These are the activations of a small neural network, seen along a few directions. Each row is one input.
Each table varies a few parts of the input and shows all the possible inputs, shuffled.
A made-up example of a description, with smaller parts first: line(4) and (point or line(9) or (values(3) and ring(8))).
Shared parts are said once, and a part with two or three values counts as separate values.

Other details of the inputs vary at random and push rows far along three fixed directions, the same in every table; ignore that.
These rows show it; all are for the same input, with only those details redrawn:
[ 12   7   2   2  13 -12 -11 -19  12  -7 -16 -30  -1]
[-19 -32 -11 -58 -75   3 -27 -52 -19   5  -3  12 -15]
[ -9   5   6   4  21 -16  -8   9  14   2  -1   3   7]
[ 16  18   9  16  21  -6  -1  -4  11  -7  -4 -23  -1]
[  4  -4  -3 -13  -6 -11 -17 -30   7  -5 -18 -24  -3]
[-33 -23  -6 -31  -9 -24 -26 -10  10   8 -10  16   9]
[-19   8  13  11  18  -9   2  34   9   8  21  32   8]
[-39 -16   4 -25 -26  -6 -11  16  -5  15  24  54   3]

Rows:
r1: [ 28  -8 -18  -3 -57  33  28   7 -38 -12  22  34 -40]
r2: [-33  -9  -2 -15  16 -28 -19  10  21   6  -9  16  17]
r3: [ -3 -14 -28  -4   9 -36 -12  14   9 -18 -14  12  -5]
r4: [-18  -8  -1 -23  -6 -16 -18 -10  11   1  -8   6   8]
r5: [  2 -11  -9   2  11  -1  -7 -19   5   0 -23 -32   4]
r6: [-13 -26 -10 -41 -72  19 -12 -40 -29   5   9   0 -20]
r7: [ 11 -10  -5  -3   3   0  -4 -25   1   0 -25 -23   4]
r8: [-45  -9   5  -8  10  -9   1  41   4  11  26  41  16]
r9: [ 16   4  -2  -1   2  -7  -9 -29   1   1 -22 -23  -3]
r10: [ 52  38  22  52  -9  53  45  12 -28  -1  35  -3 -21]
r11: [  0   2  -3   1  21 -11  -6  -9  13  -9 -16 -39   6]
r12: [-49 -21  -4 -17  22 -40 -27  17  24  16 -11  29  21]
r13: [  4  -7  -5  -3  18  -2  -4 -16  10  -7 -23 -33  11]
r14: [-22 -12  -3  -6  25 -22 -12   6  15   0 -13 -15  13]
r15: [ 10 -10  -6  -2   2   0  -4 -24   2   1 -26 -23   4]
r16: [ 23  27  15  26  12   8  10   7   4  -6  11 -14  -8]
r17: [ 34  10  10  -7 -96  75  34 -24 -57   4  47  26 -36]
r18: [  4 -10  -7   0  15  -1  -5 -18   6  -3 -22 -33   6]
r19: [-37 -15   1   4  16  -2   3  38   1  18  17  40  15]
r20: [ 15   8  -3  -4   4  -7  -8 -25   6  -3 -23 -24   2]
r21: [  1   2  -1   0  22 -12  -6  -8  15 -11 -17 -39   9]
r22: [29 28 13 27 14 10 14  6 -2  0  6 -8 -5]
r23: [ 12  -4  -7 -13 -14  -6 -15 -38  -3   3 -25 -21  -5]
r24: [-29  -4   8   1   6  -1   6  35  -2   8  27  28   7]
r25: [ 24  27  16  26  12   8  10   5   2  -6  12 -14  -8]
r26: [  2  -7  -8  -2  15  -1  -5 -17   8  -4 -23 -33   8]
r27: [ 0 13 10  3 -3  6  6 16 -3  7 13 26  4]
r28: [-14   2   9  15  29  -2  12  38   9  10   7  31  21]
r29: [-16  19  21  11 -13  18  17  44 -10  10  51  58  -3]
r30: [ 17   4  -1  -2   5  -8  -9 -26   3  -2 -22 -24  -1]
r31: [-14  -3   0 -13   9 -21 -17  -5  19  -1 -15  -4  11]
r32: [ 25  15   8  31  13  18  19   4  -5   3   1 -11  -3]
r33: [-33 -22 -25  -2   8 -29   4  64   2  -6  22  54   2]
r34: [  6   5   4   5 -13  15   7  -5 -12  -2  14 -13 -11]
r35: [ 22  27  14  28  11   9  10   3   1  -3  12 -13 -10]
r36: [-10 -41 -19 -61 -83  19 -17 -62 -30   8 -13   9 -11]
r37: [ 28  19  11  25  15  18  21   6  -1  -4   2 -12   3]
r38: [ 35   3 -22  23   3  11  26  21 -10 -21   8  -6 -25]
r39: [  3  -7  -6  -2  16  -2  -5 -15  11  -6 -24 -32  11]
r40: [-25 -15   0  -4   0   6   2  21  -4  12  12  26   9]
r41: [ 22  -4 -24   1   1 -17  -1   0  -4 -20 -20   0 -17]
r42: [-31  -8   4 -13  -6  -1   1  22  -2   5  21  25   9]
r43: [-6  4  5 14 17 12 13 22  0  3 12  6  8]
r44: [30 31 14 23 14 11 15  6  0 -4  6 -9 -1]
r45: [29 31 12 24 14 12 15  4 -2 -3  7 -9 -3]
What do these inputs look like to the network? -> ring(5) and (point or (values(2) and line(4)))
The inputs of r11 and r2 match in every part but the ring(5) part. If r34 is changed in the same way as r11 into r2, which row does it become? -> r35
The inputs of r30 and r7 match in every part but the ring(5) part. If r44 is changed in the same way as r30 into r7, which row does it become? -> r37
Change only the values(2) part in r40. List by row number the other rows that result. -> r18
Change only the ring(5) part in r38. List by row number the other rows that result. -> r1, r3, r33, r41
Change only the values(2) part in r16. List by row number the other rows that result. -> r25

Rows:
r46: [-49 -30 -21 -14  44 -50 -12  52  28   1 -16  49  27]
r47: [-50 -26 -15 -10  55 -60 -26  56  34   8 -13  34  25]
r48: [ -3 -12   2 -10   7  -6  -8 -37   8  -3 -22 -41   7]
r49: [-50 -26   1 -27   4 -24 -20   4   7  22  -8  32  27]
r50: [ 29  19  -5  43  38   4  23  32   6 -22   1 -19  -3]
r51: [  5 -16 -21  -8   7 -11  -9 -23   9 -11 -31 -31  -5]
r52: [ 14 -28 -19 -29 -51   8 -21 -66 -13  -8 -26 -40 -17]
r53: [  9  53  33  65 102 -17  21  52  40  -1   8 -25  29]
r54: [ 37  17  17   5 -37  34  12 -28 -17  -4  10 -26 -19]
r55: [ 13  -7  -1 -43 -48  15 -19 -75  -7  -4 -27 -41  -6]
r56: [30 30 11 40 26  9 14 20  8 -9  4 -6 -4]
r57: [ -1  19  28  10 -44  36  23  23 -28  10  60  45 -14]
r58: [ 12  -7  -5 -11   4 -12 -19 -39  13  -4 -37 -38  -1]
r59: [ 25  19  18   3 -28  42  11 -26 -16   1  19 -24  -6]
r60: [-48 -25  -6 -33  -3 -31 -24   0   9  15  -7  29   8]
r61: [ 32  21  -1  26  11  12  20  11   1 -13   3 -11 -15]
r62: [ 28  21  -4  28  14  12  23  11  -6  -6   4 -14 -14]
r63: [ 30  25   8  38  36   3  15  10   1  -6  -2 -19   0]
r64: [-35 -39 -18 -45 -47 -17 -30 -20  -7   9  -3  36   1]
r65: [ -4  24  29   6 -38  48  25  17 -31  19  56  46  -3]
r66: [  2  17  21   8 -46  48  29  25 -42  19  60  55 -22]
r67: [ 13 -14 -27  -8  12 -20  -8  -9   4 -13 -34 -29   2]
r68: [  5  -6  -5  -2  20 -12 -20 -33  15  -7 -34 -45   6]
r69: [-46 -30 -17 -32 -39 -10   1  44 -18   7  34  83  -5]
What do these inputs look like to the network? -> values(4) and line(6)
The inputs of r53 and r59 match in every part but the values(4) part. If r64 is changed in the same way as r53 into r59, which row does it become? -> r52
Start at r46 and move only the line(6) part, one step at a time. The first step leads to r61. Which rows follow, in order? -> r56, r58, r54, r55

Rows:
r70: [-59  13  24  27  87 -48  -9  85  43  28  17  72  45]
r71: [ -1  -4 -10   8  26   1   2   5   9  -2 -16 -13  12]
r72: [ 52  24   9  34 -24  57  33 -13 -23 -14  22 -30 -28]
r73: [  9   4  -6 -21  -8 -13 -21 -42  11  -7 -26 -34   4]
r74: [-14  -8  14 -18 -74  43  15  11 -40   8  59  61 -21]
r75: [ 30  -7 -13 -12 -12  10  -7 -62  -9 -11 -35 -73 -14]
r76: [ 49  23  12  21 -32  48  33 -16 -29  -3  19 -14 -24]
r77: [ 21  29  23  14 -33  32  17   0 -14  -3  40  10 -19]
r78: [ 36  25  13  44  10  36  30  13 -12   1  16  -5 -10]
r79: [-35 -32 -17 -38  13 -36 -31 -15  17   1 -35  -4  24]
r80: [ -6  -3   4   6  23 -14  -3  10  14  -6  -6  -8  13]
r81: [ 32  28  13  49  66   0  19  18  19  -5 -14 -35   8]
r82: [  3  15 -14  51  94 -53  13  78  35 -16 -10  28  10]
r83: [-56 -55 -16 -62 -27 -37 -39 -21   4  18 -26  37  23]
r84: [  4  -6  -3 -16  -6 -10 -20 -40  13  -9 -26 -38  -6]
r85: [ 25   4 -14  12 -43  16  24  31 -25 -19  39  40 -41]
r86: [-11 -21 -17 -47 -23 -17 -33 -54   6  -3 -39 -28   1]
r87: [ -8  15  14 -14 -54  31   8   9 -25  11  49  50 -13]
r88: [  8 -32 -27 -31 -30  -1 -21 -69  -8  -5 -45 -57  -4]
r89: [ 29 -11 -12 -14 -12  10  -8 -56   0 -17 -34 -65 -14]
r90: [-41 -17   5 -25 -10 -20 -16  12   4  20   3  50  14]
r91: [ 56  27   3  27 -31  56  36 -15 -30 -13  18 -29 -22]
r92: [-54 -63 -52 -71 -50 -43 -33   7  -8  -1 -12  71  -5]
r93: [ -1  24  12  55 102 -23  19  60  31   2  -6 -20  28]
r94: [ 40  49  24  41  18  16  17   2  -1  -6  18 -35 -10]
r95: [ 21  38  15  40  59 -11  13  25  24 -10  -7 -27  12]
r96: [ 45  25  15  18 -40  44  27 -20 -36  -9  30 -25 -26]
r97: [ 19  -3   1  -8 -17   5  -6 -38  -7  -4 -15 -24  -7]
r98: [ 29  30   7  44  68   2  22  24  19 -12 -12 -40  10]
r99: [-44 -27 -10 -34  13 -41 -38 -17  20  11 -31  -5  17]
r100: [-14 -17 -14 -14  28 -21  -8  -2  17   0 -31 -16  21]
r101: [-49  -7  17 -21 -58  22  11  42 -32  29  67  95  -6]
r102: [-15 -40 -27 -36 -20  -8 -28 -52  -2   3 -40 -34   3]
r103: [ 18  44  24  42  35   7  12  20   8   0  23 -12  -1]
r104: [ 11  -2  -1 -15  -6 -11 -21 -47   7  -1 -33 -33  -4]
r105: [-30   3   9  23  66 -31  -2  47  24   8   2  11  28]
r106: [  6  -3   8  -8 -57  46  25   3 -32   3  41  29 -21]
r107: [ 17 -21 -40 -15  -6 -32 -17 -16  -2 -22 -31 -27 -22]
r108: [-13   3   8   3  21 -18  -7  11  20  -1  -5   0   9]
r109: [ 28  32  23  14 -35  31  16  -9 -19   4  33  14 -17]
r110: [-38 -32 -10 -15  -4  -5  -6  19   5  11   2  33  15]
r111: [-32 -30  -9 -16  -7  -6  -7  11  -1  19  -5  38  16]
r112: [-56   0  24 -10 -34  14   6  62 -11  27  74 109   2]
r113: [-12 -11  -9 -12  25 -28 -14  -4  17  -5 -28 -16  22]
What do these inputs look like to the network? -> values(4) and (point or (values(2) and line(5)))
The inputs of r88 and r111 match in every part but the values(4) part. If r94 is changed in the same way as r88 into r111, which row does it become? -> r109
Change only the values(2) part in r83. List by row number the other rows that result. -> r97
List by row number the other rows that have the values(4) part in common with r100. -> r71, r73, r79, r86, r87, r91, r92, r95, r98, r113
